Each row below holds a small network's activations on one input, seen along a few directions.
Each table varies a few parts of the input and shows all the possible inputs, shuffled.
Descriptions start from the smaller parts, as in this example, which fits no table here: one of 3 separate values, together with either a single point or one of 9 places around a ring or (one of 5 places around a ring, together with one of 6 places along a line).
Shared parts are said once, and a part with two or three values counts as separate values.

Rows:
row 1: [ 21   1  23  17 -41  23  40 -16  -6   9   5  41  24  25  34 -17   2]
row 2: [-45   6  30  -2  15 -13 -13  26   4 -16 -12   0  31 -41 -38 -16  -4]
row 3: [-29   8  25   6  16 -27 -15  17  23 -24  -1   0  12 -28 -16  -4  32]
row 4: [ -5   1  16  -1  26 -10   8  21  27 -24 -17  -8   6 -19  -4  -8  50]
row 5: [  7  37  16 -30 -87  24  17 -66 -36   6  -7  42   2  18  28 -23 -76]
row 6: [ 52  28  -6 -35 -72  22  44 -75 -15   0 -12  33 -17  35  57 -14 -14]
row 7: [ -5  21  30   0 -59  -5  17 -37  -8  -5  12  35  17  -3  48 -23   0]
row 8: [-13 -31 -32  34  73  -1 -19  45  25  21   5 -13 -21  -5 -28  29  -1]
row 9: [ -4  14 -43 -33  79 -42 -53   4 -30   3  -6 -66 -12  -8 -25  52   3]
row 10: [-25  22  36  -6 -62  11  15 -26 -23   3  -1  34  33 -12  25 -33 -38]
row 11: [  0  -4 -12   0  60 -21 -16  17  26   5 -31 -50 -26 -31 -12  17  35]
row 12: [ 51  22  -5  -9 -67  42  48 -60 -18  12   3  45  -5  51  33  -6 -35]
row 13: [-21   2  -2   9  52 -36 -42  14  23   4 -17 -39 -21 -40 -22  23  15]
row 14: [  6 -12  18   4 -56   7  13   3  25 -22   3  -7 -11 -10  13 -32  47]
row 15: [ 24  38   4 -28 -88  11  22 -81 -19  -1   7  38 -14  30  49  -9 -38]
row 16: [ -8 -12  18  17  35   5  12  32  21 -12  -4   1  19  -6 -28   1  35]
row 17: [-16 -26  -4  30  40   6   9  51  25  -5  19  26  10   7 -20   4  14]
row 18: [ 38  -6 -22  -2 -54  44  43 -43  -7  16  29  66 -12  61  39   1 -59]
row 19: [-18   9 -32 -42  79 -28 -57  14 -47  10 -18 -65   7 -20 -43  41 -32]
row 20: [  5 -25  21  27 -50  23  13  18  22 -11  16   3   1   8 -11 -24  28]
row 21: [ 22  15  19  -7 -46   3  37 -28  -3  -1 -10  29  10   9  56 -26  24]
row 22: [ -2 -12 -10  25  71  -3 -20  29  23  15 -20 -37 -15 -18 -36  23  19]
row 23: [ 19  -9 -44 -19  98 -16 -30  19 -34  13 -11 -63  -4  17 -36  49   5]
row 24: [ 21   9 -47 -37  87 -31 -27  11 -28   3 -23 -69 -16   1 -12  40  22]
row 25: [ 10 -21   2  25 -28  26  36   2   1  12  31  63  16  33  39 -12 -23]
row 26: [ -3 -47   3  38 -36  27   7  34  27  -8  39  30  -6  18  -2 -21   1]
row 27: [  6 -29 -63  -6  99 -11 -30  35 -25  16  12 -37 -11  28 -27  52 -15]
row 28: [-37   6   0   4  51 -23 -41  26   4  14 -27 -37  -2 -52 -44  11 -16]
row 29: [-35  -4  35   8 -70   4 -10  12   3 -14   8   1  12 -27 -19 -43 -10]
row 30: [-17   1  27  14 -67 -10  -7   2  19 -20  23   3  -5 -20   1 -33  28]
Q: What is each input in this table made of?
A: one of 5 places along a line, together with one of 6 places along a line
Q: The inputs of row 17 and row 3 match in every part but the place on the line of 5. If row 25 is changed in the same way as row 17 into row 3, which row does it become?
A: row 7
Q: Change only the place on the line of 5 in row 22. List by row number the other rows that result.
A: row 8, row 11, row 13, row 28
Q: Change only the place on the line of 6 in row 16. List by row number the other rows that result.
A: row 1, row 12, row 20, row 22, row 23

Rows:
row 31: [-29  17  31   8 -71  11  15  -8  -8 -12  22  50  28  -3   7 -34 -23]
row 32: [ 16 -41 -27   8  42  15   6  35   0   2  24 -16   1  31 -23  24  15]
row 33: [-20 -13  15  12  71 -31  -7  47  30  -2 -21 -26   8 -39 -14   6  52]
row 34: [-29 -21  -7  20  33 -21 -43  37  27  -1  -5 -48 -31 -42 -39   1  19]
row 35: [-38  20   9 -14  47 -29 -42  10 -14   5 -31 -41  14 -50 -40  13 -15]
row 36: [-50  -4   9   9  56 -27 -36  36   7  -1  -6 -21  13 -44 -43  12  -6]
row 37: [ -8  24   0 -33  40 -41 -40  -6   6 -12 -43 -66 -21 -50 -11  11  31]
row 38: [  2   1  39  14 -53  11  42   0  15 -18   3  46  28   4  41 -41  39]
row 39: [-19  35  36 -16 -74   9   7 -30 -32  -6  -2  24  28 -10  14 -34 -34]
row 40: [  1  12 -29 -30  36  -7 -19  -3 -51  14  -2 -22  14  15 -17  25 -38]
row 41: [ 12  43  26 -31 -86  -7  11 -55 -10 -27 -12   3   0   0  36 -32  21]
row 42: [ 30  -6   4  16  11  17  44 -11  20  13  -5  43   3  23  42   2  15]
row 43: [ -1 -11  22  14 -97  12   9  -6  13 -10  29  23  -9   1  14 -42   1]
row 44: [-11 -13 -30  -8  45  -2 -13  23 -27   8  22   0  15  22 -20  26 -29]
row 45: [ 41  37 -12 -25 -22   0  13 -66  -6   1 -26   2 -28  19  39   9  -6]
row 46: [ 24 -17 -15  25 -35  25   6 -18  19  15  11  20 -36  22  18   1 -27]
row 47: [ -1 -12  31  21 -76  26  36   6  21 -16  22  38  14   7   7 -42  19]
row 48: [ 19 -25 -21  -1  65  -3  16  30  -5   3  10  -7  15  27   9  22  35]
row 49: [-21 -26   9  25  53 -13 -21  51  34  -7  -8 -32  -6 -31 -48   6  36]
row 50: [ 28 -15  -7  29 -12  35  31  -5  28  11   5  39 -15  32   7   2  -6]
row 51: [ -2   3  -2   9 -10  19  17 -19  -1  20  12  45   5  13  14   8 -51]
row 52: [ 33  19 -38 -43  30 -16 -17 -26 -33  -8 -11 -49 -16  18   7  30  14]
row 53: [ 13 -37 -42   3  19   4 -21  24  -9   7  25 -28 -28  24 -14  19  -6]
row 54: [ 11  31  -2 -10 -14  13   6 -43 -24  21 -14  24   4  13  13   8 -57]
Q: The inputs of row 41 and row 52 match in every part but one. If row 43 is changed in the same way as row 41 into row 52, which row does it become?
A: row 53
Q: What is each input in this table made of?
A: one of 4 places along a line, together with either a single point or one of 5 places along a line
Q: Change only the place on the line of 5 in row 34. List by row number the other rows that result.
A: row 33, row 35, row 36, row 49

Rows:
row 55: [-20 -38  16  27  34 -23 -27  43  59 -25  -2 -42 -13 -36 -37   1  70]
row 56: [ 45  18 -21 -16 -43  39  32 -59 -28  17   1  18 -15  51  35   1 -36]
row 57: [-13 -19 -31  -5  78 -14 -26  38 -17  12  18 -25  22   1 -41  38 -11]
row 58: [-51  60  28 -56  27 -61 -74 -15 -31 -11 -53 -83   7 -85 -39   8  -3]
row 59: [-42 -24  -5  39  64 -17 -27  59  33  11  -2 -11  -1 -36 -29   3  18]
row 60: [ -7  -8  47  42 -59  27  41  -7  30   7  11  64  11  -2  30 -31 -12]
row 61: [ 26  -2 -59 -25  79   3 -23  -8 -29  17 -18 -60 -24  15 -20  46 -14]
row 62: [  5  -7  39  25 -75  24  34  12  19 -21  17  41  13   2  30 -58  36]
row 63: [ 13  -2   3  -1 -51  27  32 -16 -18   7  33  53  28  33  18  -3 -32]
row 64: [  1   0  27  23 -54  32  33  -3   3   0  13  55  21  21  14 -25 -25]
row 65: [  5 -22 -51  -7  67 -14 -43  20 -23  18   8 -38 -28  11 -29  43 -34]
row 66: [ 30   9 -50 -35  96 -27  -7  -8 -11   0 -32 -46 -18  18  15  62  23]
row 67: [ -24   74   53  -38 -119  -21    4  -80  -27  -15  -26   21   16  -37
   31  -49  -30]
row 68: [ 21   2 -25  -9 -57  23  17 -31 -16  14  24  39 -20  45  29  -5 -55]
row 69: [-26 -22  -8  17  77  -7 -25  52   2   4   1 -24  14 -17 -47  14  -4]
row 70: [ -3  -9  35  21 -87  20  36  -5  39 -31  28  43  -8  -6  17 -46  42]
row 71: [ 61  32 -13 -25 -28  12  38 -64 -11   7  -9  36 -15  53  60   8   0]
row 72: [-23 -41  15  22  51 -25 -15  71  27 -11 -10 -40   9 -28 -38  -7  68]
Q: The inputs of row 58 and row 67 match in every part but one. If row 66 is changed in the same way as row 58 into row 67, which row does it become?
A: row 71
Q: What is each input in this table made of?
A: one of 2 separate values, together with either a single point or one of 8 places along a line
Q: Change only the choice among 2 separate values in row 62. List by row number the other rows that result.
A: row 72

Rows:
row 73: [ -4 -42   6  41  32  43  25  59  33   9   7  24  14   6 -48   6 -16]
row 74: [-12  -5  -1 -12 -21 -43 -28  22  22 -42   7 -42 -36 -30 -24 -18  56]
row 75: [-52  33  62  13 -41 -18   9  -5  10  -9  -8  35  37 -59  32 -51   2]
row 76: [ 15 -33  14  15  52 -17  15  45  12  -9  -4 -23  24   9  32  -1 101]
row 77: [-19 -60 -18  41  13  12  -9  65  28   0  57  15  -7   8 -32  13 -14]
row 78: [-54  -3  41  42  -6  -4  13  41  12   1  13  54  61 -23  -4 -29   4]
row 79: [ 38 -44   9  21  30  19  15  42  20  -8 -24 -52   5  11  -8  -8  88]
row 80: [  1  21  38 -13 -65   3  38 -43  15  -9   5  62  20  -6  57 -32  13]
row 81: [ 31  20 -27 -27   9   8  21 -23 -51  17  -7  46  21  52  58  13 -39]
row 82: [-24  24 -25 -50  59 -21  -4  -6 -61  -1  -3 -19  50  11  -3  23 -26]
row 83: [ 37  -8 -20   6 -73  26  28 -38   5 -17  54  31 -26  69  31   2   5]
row 84: [ 18  43 -14 -23  26 -25   1 -45 -24  34 -26   5   4   1  53  23 -26]
row 85: [  0  24  14 -28  26  -8 -41  -6 -19 -11 -35 -46  21 -16 -62  10  -2]
row 86: [ 23 -62 -14  21  13 -11 -17  47  12 -12  25 -59 -17  14   6  -3  87]
row 87: [ 29  23   6   0 -29  18  63 -42  -3 -12  29  66  14  56  53   3  23]
row 88: [ 54  13   2   4 -53  52  65 -44   3  -7  11  38 -11  64  15  -5   7]
row 89: [ 56  12 -32 -24 -11  40  21 -26 -47  28 -23  19  -5  57  19   1 -56]
row 90: [ -8  15 -21 -52  36  13  -6  -8 -65   2 -19 -46  24  17 -43  21 -39]
row 91: [  6  13  -6  10  40   2 -13 -26  30  27 -52 -32 -47 -23 -13  30  -8]
row 92: [-14 -13 -14  17  90 -12  -1  19  25   9  -6  26  -7  -2   3  32  -8]
row 93: [  3  12  21 -13  -1 -16  -1  15  32 -28 -44 -34 -17 -29 -39 -28  55]
row 94: [-31  22  55  15 -67  21   3  -2  23   0 -33   5  13 -55 -10 -58 -16]
row 95: [ 27  10  31  -9 -91  40  44 -47  19 -12 -14  34   0  -4  18 -37  -6]
row 96: [ 28  16 -36 -22 -14 -19 -25 -46 -32  32   6 -31 -40   8  28  23 -41]
row 97: [-49   0  38  19 -91 -10 -30   3  13 -14  17  -3  -8 -50   6 -49 -17]
row 98: [-20  23  26 -16  22 -49   6  18  22 -39 -23  -5   8 -35   3 -17  68]
row 99: [-34 -17  47  48 -34  33  15  43   7   9  -5  27  29 -13 -48 -38 -11]
row 100: [ 42  33 -15 -21   4   5   6 -53 -29  38 -40 -23 -23   6  14  15 -43]
row 101: [-15   5 -10 -28   6 -36 -74   1 -22 -18  16 -54   1 -15 -46  19   0]
row 102: [-13  26  -8   8  64 -31  -8 -23  23  19 -31  -2 -17 -33  24  35   6]
row 103: [ 43  -3 -56 -25 -30  20  -6 -18 -53  15  26  12 -21  55  34  13 -54]
row 104: [ -6  -1 -31   9  24 -20 -39 -19  26  20  -3 -40 -64 -26   1  39  -5]
row 105: [  11   -8    9   -8 -112   12   10  -40   14  -21   36   25  -20   -2
   33  -29   -6]
row 106: [ 12 -22 -24  22  71  20  -1  14  32  19 -23  -1 -30  -1 -38  21 -25]
row 107: [ -4 -38 -44  20  53  -1 -28  23  24   8  28 -10 -52  -1 -21  32 -20]
row 108: [-19   1 -49 -54  20  -9 -36   1 -64   0  28 -54   6  14 -28  28 -37]
row 109: [-47 -34  15  51 -54   3 -15  51   3  -6  51  17  14 -20 -32 -29 -12]
row 110: [-22  33  17 -29  49 -44 -39  -2 -20 -16 -16 -16  46 -19 -17  17  11]
row 111: [-27 -30  11  33  53   4  22  57  26   4  26  51  36   4  -5  14   1]
Q: The inputs of row 76 and row 79 match in every part but one. If row 102 is changed in the same way as row 76 into row 79, which row does it become?
A: row 91
Q: What is each input in this table made of?
A: one of 3 separate values, together with either one of 4 places along a line or one of 9 places around a ring
Q: Change only the place on the line of 4 in row 110. List by row number the other rows that result.
A: row 76, row 82, row 98
Q: Change only the choice among 3 separate values in row 78. List by row number the other rows that result.
A: row 99, row 109
Q: Change only the place on the line of 4 in row 79. List by row number the other rows that result.
A: row 85, row 90, row 93
